grid =
[[ 47  -3 -23 -17  46 -35  -5 -41 -26  -1 -39   5]
 [-31   8  23  22 -36  34   9  45  20 -15  28 -10]
 [  5  21 -29  12  26  39 -19  17  61   5  53  36]
 [ 64   5 -27  -5  62 -28   0 -32 -24 -23 -40   5]
 [  4  35  -5  45   8  70   3  68  67 -40  64  16]]
Indices start at 1.
(1, 1)	47
(1, 4)	-17
(5, 10)	-40
(5, 12)	16
(3, 9)	61
(4, 12)	5
(5, 4)	45
(5, 9)	67
(1, 7)	-5
(2, 3)	23
(1, 2)	-3
(5, 11)	64
(1, 8)	-41
(3, 6)	39
(4, 3)	-27
(5, 7)	3
(2, 5)	-36
(4, 8)	-32
(5, 2)	35
(3, 12)	36
(2, 6)	34

M = [[311, 259, 17, 265], [50, 398, 284, 129], [369, 509, 127, 577], [18, -401, 218, 202], [78, 468, 126, 384], [559, -87, -194, -282], [-632, 61, 62, 91], [-281, 198, -93, -160], [208, -180, 302, 2], [-167, 71, 186, 236], [134, 85, 231, -340], [512, -28, -122, 462], [341, -32, -124, -315], [-2, 371, 94, 96], [109, 162, -133, -449], [-48, 141, 94, 136]]
Indices start at 1.
(1, 1)	311
(1, 3)	17
(16, 1)	-48
(9, 1)	208
(3, 3)	127
(5, 4)	384
(13, 1)	341
(16, 3)	94
(4, 3)	218
(15, 1)	109
(8, 4)	-160
(2, 4)	129
(2, 3)	284
(7, 3)	62
(13, 2)	-32
(15, 2)	162
(10, 4)	236
(12, 4)	462
(9, 4)	2
(10, 1)	-167
(4, 2)	-401
(14, 2)	371
(11, 3)	231
(4, 4)	202
(5, 3)	126
(9, 2)	-180
(12, 3)	-122

a =
array([[ 21,  46, -21,  -1, -30, -34, -41,  -1,  35,  -2, -10, -42,  -2],
       [-18,  24,  25,   3, -24, -40, -16,  23,  18,   5,  17, -24,  -1],
       [ 35,  -4, -56, -11,   1,  19,  34, -52,  -5,   1, -44,   5,   0],
       [ -4, -26,  10,   4,  25,  61, -50,  17, -29,  -3,  10,  29,   2],
       [ 38,  -6, -49, -12,  -2,   7,  23, -48,  -4,   3, -39,   2,  -1]])
Rows and columns are counted from 1.
(1, 1)	21
(4, 11)	10
(4, 10)	-3
(2, 12)	-24
(1, 7)	-41
(3, 7)	34
(2, 6)	-40
(5, 2)	-6
(1, 10)	-2
(5, 11)	-39
(3, 5)	1
(1, 2)	46
(3, 11)	-44
(4, 8)	17
(4, 9)	-29
(2, 4)	3
(5, 8)	-48
(5, 6)	7
(1, 13)	-2
(1, 3)	-21
(4, 12)	29
(4, 1)	-4
(5, 4)	-12
(2, 11)	17
(2, 9)	18
(2, 10)	5
(1, 11)	-10
(5, 13)	-1
